A small network was shown many inputs. Here are its activations along a few directions, one row for each input.
In each table, some parts of the input vary, and every possible input appears once, in random order.
Descriptions start from the smaller parts, as in this example, which fits no table here: one of 3 separate values, together with either a single point or one of 11 places along a line or (one of 4 places along a line, together with one of 5 places around a ring).
Shared parts are said once, and a part with two or three values counts as separate values.
In the rows, zero is written as 128.

Table:
R1: [124 136 125  88 107 150 139 100 145 145 153]
R2: [121 125 143  93 102 146 167  89 122 117 157]
R3: [173 196 136 182 185  63 125 213  58 130 106]
R4: [121 149 165 110  82 147 171  87 124  99 136]
R5: [142 128  61  97 139 146 136 116 191 148 141]
R6: [ 95  92 171 146 136 127 106 104 111 107 126]
R7: [ 83 118 181 163 109 138 110 111 103  85 106]
R8: [112  94 145 144 133 146  84 117 118 132 114]
R9: [176 225 102  99 131  53 175 213  81 137 132]
R10: [129 121  97 103 110 139 142 115 175 150 161]
R11: [121  73 122 158 139 137  93 135 148 141 116]
R12: [138  79  88 152 165 144  90 134 161 146  90]
Question: What is each input in this table made of?
Answer: one of 2 separate values, together with either a single point or one of 5 places along a line
Question: Changing only the choice among 2 separate values turns R12 into R5. The same change can be made to R6. Which row results?
Answer: R2
Question: Which other rows does R9 become when the choice among 2 separate values takes its other values? List them by row number.
Answer: R3

Table:
R13: [131 210 201 124 121  67 190 178  48  81 173]
R14: [139 194 151 182 160  89  98 193  75 138  75]
R15: [119  43  64 155 181 147  55 111 223 147 117]
R16: [ 83 169 205  63  43 138 157  67 111  69 173]
R17: [ 92  91 162 134  78 183 142  48 167 116 134]
R18: [ 67  45 213 165  84 166  94  72 109  61 117]
R19: [130 149 108  36  82 178 166  86 158 162 187]
R20: [153 165  97  35 107 136 201  91 132 160 158]
R21: [118 176 207  58  82 102 203  82  85  85 151]
R22: [198 179  29  93 150 102 182 208 138 140 161]
R23: [ 66  75 206 127  56 151 131  53 115  73 148]
R24: [100  64 165 176 112 191  99  66 159  98 118]
R25: [184 188  88  95 141 106 182 186  84 151 172]
R26: [164  81  51 154 198 113  55 157 173 146  89]
R27: [176 165  98 143 173  95  79 215  75 173 108]
R28: [117 176 157  71  69 178 176  68 153 115 162]
R29: [133  90  92 162 182 121  55 134 111 152  98]
R30: [121  65  68  96 108 162 134  85 240 161 159]
R31: [114 197 202 185 125  33 153 204  41  98 116]
R32: [195 155  48 135 179  87  78 234 135 161  88]
R33: [ 84  59 157 195 162 179  75  82 138 115  95]
R34: [121 147  61  28  87 171 172 107 226 165 157]
R35: [217 158  37 146 165  71 140 239 131 154 112]
R36: [162 201 146 192 148  68 160 199  76 130 104]
R37: [ 47  39 204 184 134 156  74  90  86  81  93]
R38: [ 77  90 194 189 157 107  77 133  51  92  76]
R39: [103  74 108 103  88 169 126  59 178 154 169]
R40: [139 193 148  70  96 133 213  75 131 115 136]
R41: [110  49 116 140 116 177  81  74 175 141 143]
R42: [122  47  77 132 130 165  85  94 245 145 126]
R43: [187 174  89 153 153  72 139 214  76 162 127]
R44: [108 177 213 172 145  67  98 206  31 118  87]
R45: [157 156  49  27 115 134 208 115 192 163 134]
R46: [156 224 137 136 132  94 196 167  88 105 157]
R47: [113 105 149 194 178 133  78 123 100 125  62]
R48: [107  40 110 157 172 167  57  94 150 157 128]
Question: Changing only one part turns R27 into R44. The same change can be made to R25. Which row results?
Answer: R13
Question: What is each input in this table made of?
Answer: one of 4 places along a line, together with one of 9 places around a ring
Question: Which other rows does R45 become when the place on the line of 4 takes its other values? List them by row number.
Answer: R20, R21, R40
Question: A walk changes only the place on the line of 4. It starts at R37 and steps to R33. List the rest of the walk in order.
Answer: R48, R15
